Each row below holds a small network's activations on one record, seen along a few directions.
After each row come some of the record's fields: LALES, KUZUV, LAMEL, FAR, RIG, MOZE.
A field that a record lacks is left out.
Other fields move the rows too, some of them a lot.
In the rows, 500 means zero.
Strong random noise was added to every row along 3 fixed directions; ignore it. To show where, here is one row again and again, with new noise each time:
[304 476 430 493 429 548 434 346 563 430 644 515 312 341 421 387 647 687
 198 418 419 371 388 351]
[279 406 275 718 632 198 447 388 440 609 766 355 178 384 580 346 848 858
 436 702 529 220 458 607]
[324 485 475 465 446 660 461 382 565 432 624 606 399 368 459 468 534 572
 250 363 408 422 450 313]
[415 581 594 574 550 617 441 736 699 345 369 332 245 394 687 777 326 427
 635 541 475 574 337 362]
[399 559 585 525 523 690 460 651 664 366 430 458 333 399 636 727 328 410
 543 457 448 558 398 324]

[585 536 571 504 444 441 583 563 462 655 516 529 502 560 650 570 483 424
 602 495 492 501 600 623] -> (LALES dorun; KUZUV fodu; FAR gedu; RIG nub; MOZE zad)
[560 440 488 534 578 550 547 446 424 559 656 640 646 566 536 532 457 451
 560 530 542 474 685 458] -> (LALES dorun; LAMEL nup; FAR nizof; RIG nub; MOZE kisi)
[543 563 515 380 347 561 531 575 508 545 285 502 603 547 409 480 489 361
 454 403 488 557 384 575] -> (LALES leta; KUZUV fodu; FAR gedu; RIG duga; MOZE lal)
[518 539 536 446 418 562 409 509 641 282 390 336 437 431 317 466 472 541
 378 515 501 572 301 325] -> (LALES leta; LAMEL biso; FAR nizof; RIG nub; MOZE kisi)
[447 536 421 516 412 254 465 578 516 505 308 211 319 481 402 350 680 628
 469 588 546 481 202 646] -> (LALES dorun; KUZUV riv; FAR nizof; RIG duga; MOZE kisi)
[559 536 545 456 354 458 551 482 495 615 518 537 491 520 554 486 550 487
 452 447 470 479 544 564] -> (LALES dorun; KUZUV fodu; FAR gedu; RIG nub; MOZE zad)
[547 479 490 585 524 333 475 456 503 451 588 336 372 478 489 430 613 682
 507 646 532 461 461 515] -> (LALES dorun; LAMEL vum; FAR nizof; RIG nub; MOZE kisi)
[470 547 540 251 192 674 523 414 540 459 341 608 623 487 221 330 507 411
 155 217 412 557 307 412] -> (LALES leta; KUZUV fodu; FAR nizof; RIG duga; MOZE kisi)
[512 438 489 484 524 511 476 331 457 440 641 584 551 488 369 397 556 614
 393 481 489 449 603 462] -> (LALES ges; LAMEL nup; FAR nobik; RIG nus; MOZE zad)
[305 451 523 512 559 754 538 457 534 564 754 833 454 434 789 703 351 401
 411 310 402 435 648 262] -> (LALES ges; LAMEL nup; FAR nizof; RIG nub; MOZE kisi)
[569 514 571 604 609 423 527 678 512 517 465 405 430 555 680 684 377 431
 783 627 565 550 551 572] -> (LALES ges; LAMEL vum; FAR nizof; RIG nub; MOZE kisi)
[546 495 546 474 449 519 640 458 363 751 635 740 640 575 622 511 491 372
 535 404 479 439 717 618] -> (LALES leta; KUZUV fodu; FAR gedu; RIG nub; MOZE zad)
[527 517 537 420 617 820 624 679 413 597 307 763 885 648 567 691 175  51
 746 351 518 669 632 489] -> (LALES leta; KUZUV riv; FAR nizof; RIG duga; MOZE kisi)
[558 427 477 516 532 515 494 326 461 452 706 549 569 490 427 417 553 613
 403 543 506 460 625 383] -> (LALES dorun; LAMEL nup; FAR nizof; RIG nub; MOZE kisi)
[489 515 419 552 505 369 478 535 492 520 424 302 415 476 455 417 618 563
 513 621 551 478 349 544] -> (LALES leta; KUZUV fodu; FAR nizof; RIG nub; MOZE kisi)
[619 585 653 385 237 504 417 434 688 256 419 296 333 396 342 443 538 658
 251 457 421 585 304 362] -> (LALES dorun; LAMEL vum; FAR gedu; RIG nub; MOZE zad)
[533 386 393 513 582 443 536 319 344 575 692 622 676 557 413 351 604 587
 447 530 534 422 685 537] -> (LALES ges; LAMEL nup; FAR nizof; RIG duga; MOZE kisi)
[700 570 680 455 472 597 527 647 582 427 380 465 575 557 610 732 287 338
 678 513 486 666 617 511] -> (LALES leta; LAMEL nup; FAR gedu; RIG duga; MOZE lal)
[594 560 600 475 409 469 428 614 657 265 310 223 364 464 413 540 433 547
 508 571 518 630 267 412] -> (LALES ges; LAMEL vum; FAR nizof; RIG duga; MOZE kisi)
[567 595 605 374 244 474 504 523 578 500 379 400 407 458 480 480 521 489
 344 393 440 556 374 512] -> (LALES ges; KUZUV fodu; FAR gedu; RIG nub; MOZE zad)
[506 466 476 471 440 465 462 373 510 467 579 502 498 478 383 404 597 620
 366 502 489 451 548 491] -> (LALES leta; LAMEL nup; FAR nobik; RIG nus; MOZE zad)
[322 557 580 467 364 625 506 469 599 572 575 631 310 396 655 584 474 444
 307 300 370 421 391 387] -> (LALES leta; KUZUV fodu; FAR gedu; RIG nub; MOZE zad)
[676 486 659 493 561 695 569 459 480 478 664 689 681 556 615 670 295 367
 603 468 476 584 791 371] -> (LALES dorun; LAMEL nup; FAR gedu; RIG nub; MOZE zad)
[246 523 408 531 515 554 427 618 624 453 365 456 290 399 574 572 498 518
 452 440 466 447 269 444] -> (LALES dorun; LAMEL biso; FAR nobik; RIG nus; MOZE lal)
[433 470 378 408 420 549 524 345 388 621 528 651 661 512 325 303 635 489
 287 383 492 422 505 520] -> (LALES leta; KUZUV fodu; FAR nobik; RIG nus; MOZE zad)
[238 605 461 526 549 513 453 746 612 422 276 322 232 407 613 584 432 409
 554 475 480 542 147 405] -> (LALES ges; KUZUV riv; FAR nizof; RIG duga; MOZE kisi)
[249 488 460 666 614 487 493 564 531 566 666 510 231 408 774 624 487 540
 541 560 490 395 455 460] -> (LALES leta; LAMEL vum; FAR nizof; RIG nub; MOZE kisi)
[239 605 601 463 224 523 543 600 625 636 532 543 136 361 787 617 492 460
 287 304 399 420 279 471] -> (LALES ges; KUZUV fodu; FAR nizof; RIG nub; MOZE kisi)
[577 398 396 681 685 255 512 360 366 606 809 431 473 512 581 417 697 722
 603 767 573 358 745 603] -> (LALES leta; LAMEL biso; FAR gedu; RIG nub; MOZE zad)
[461 446 425 672 961 750 446 503 474 398 614 678 692 520 604 682 277 353
 803 595 539 561 707 233] -> (LALES dorun; LAMEL nup; FAR gedu; RIG nub; MOZE zad)
[601 434 492 564 437 273 488 243 448 518 826 444 381 458 458 318 750 826
 326 618 495 355 625 525] -> (LALES ges; LAMEL nup; FAR gedu; RIG nub; MOZE zad)
[422 512 355 456 322 234 442 458 514 497 351 223 331 447 281 207 799 728
 278 545 520 432 166 611] -> (LALES dorun; KUZUV fodu; FAR nizof; RIG duga; MOZE kisi)
[571 530 576 429 429 574 464 510 594 283 389 381 500 477 340 482 423 511
 432 487 493 610 336 359] -> (LALES dorun; LAMEL vum; FAR nizof; RIG duga; MOZE kisi)
[522 468 464 682 672 285 466 530 480 455 616 246 323 469 583 511 580 670
 656 776 589 461 494 524] -> (LALES leta; LAMEL nup; FAR nizof; RIG nub; MOZE kisi)
[551 500 572 427 443 577 489 458 531 419 479 549 564 513 379 496 450 480
 437 435 472 535 530 482] -> (LALES leta; LAMEL nup; FAR nobik; RIG nus; MOZE lal)
[344 447 457 618 703 575 506 452 449 559 735 695 405 454 734 621 494 525
 544 495 456 382 670 442] -> (LALES ges; LAMEL nup; FAR gedu; RIG duga; MOZE lal)

Here are new rows. What are their fields?
[587 509 573 522 490 508 446 477 583 319 517 329 423 448 416 511 479 580
 468 602 516 551 422 358] -> (LALES leta; LAMEL nup; FAR nizof; RIG nub; MOZE kisi)
[606 648 662 375 103 358 450 557 700 413 299 198 202 404 439 466 597 607
 283 448 432 548 191 525] -> (LALES ges; KUZUV fodu; FAR gedu; RIG nub; MOZE zad)
[453 414 328 614 614 293 580 431 304 771 691 563 550 567 596 370 683 571
 580 607 569 349 648 666] -> (LALES dorun; KUZUV fodu; FAR nizof; RIG nub; MOZE kisi)
[553 526 553 368 341 663 562 396 475 571 518 690 665 515 423 453 480 388
 340 329 434 512 573 447] -> (LALES leta; KUZUV fodu; FAR gedu; RIG nub; MOZE zad)
[502 503 454 566 437 271 550 531 428 698 544 421 389 532 588 440 658 560
 533 581 556 391 462 674] -> (LALES dorun; KUZUV fodu; FAR nizof; RIG nub; MOZE kisi)
[511 542 552 493 565 636 437 629 617 251 327 330 483 457 434 587 322 427
 571 543 530 667 308 277] -> (LALES dorun; LAMEL vum; FAR nizof; RIG nub; MOZE kisi)
[602 494 558 361 257 480 460 219 513 395 619 531 499 444 243 278 690 730
 121 397 418 443 498 473] -> (LALES dorun; LAMEL nup; FAR gedu; RIG duga; MOZE lal)
[583 542 577 566 564 404 452 687 584 376 328 250 384 513 542 641 420 497
 715 658 557 597 425 582] -> (LALES leta; LAMEL nup; FAR nobik; RIG nus; MOZE lal)
[415 489 412 370 391 585 505 404 453 571 430 652 642 509 338 342 568 458
 314 330 463 477 483 511] -> (LALES dorun; KUZUV fodu; FAR nobik; RIG nus; MOZE zad)
[540 417 430 505 482 375 473 231 424 507 762 526 500 464 391 300 712 758
 294 544 482 384 654 509] -> (LALES ges; LAMEL nup; FAR gedu; RIG nub; MOZE zad)
[568 472 538 507 475 495 540 461 476 549 613 551 549 526 523 519 486 481
 505 515 514 476 604 485] -> (LALES leta; LAMEL nup; FAR nizof; RIG nub; MOZE kisi)
[614 495 575 609 568 368 505 520 505 493 609 398 403 512 606 584 511 587
 658 669 537 476 618 575] -> (LALES leta; LAMEL nup; FAR gedu; RIG nub; MOZE zad)
[660 538 707 357 351 759 514 369 581 346 589 660 625 473 414 563 348 435
 335 349 402 599 635 289] -> (LALES leta; LAMEL nup; FAR gedu; RIG nub; MOZE zad)
[646 559 708 463 500 713 478 608 640 265 426 450 523 483 542 721 209 359
 588 489 488 703 506 263] -> (LALES ges; LAMEL nup; FAR nizof; RIG nub; MOZE kisi)
[569 518 614 537 642 647 534 657 520 409 459 513 577 539 638 717 222 313
 740 528 539 655 573 374] -> (LALES ges; LAMEL vum; FAR nizof; RIG nub; MOZE kisi)
[474 503 486 398 372 521 422 386 569 274 420 376 462 421 195 292 580 644
 232 449 478 537 240 346] -> (LALES dorun; LAMEL vum; FAR nizof; RIG duga; MOZE kisi)
[496 545 519 326 266 570 524 510 538 500 319 527 573 517 344 400 503 421
 321 322 454 556 338 489] -> (LALES dorun; KUZUV fodu; FAR nizof; RIG duga; MOZE kisi)
[464 501 397 608 546 246 524 651 450 708 401 382 402 570 637 511 621 514
 723 638 578 420 487 784] -> (LALES dorun; KUZUV fodu; FAR nobik; RIG nus; MOZE zad)
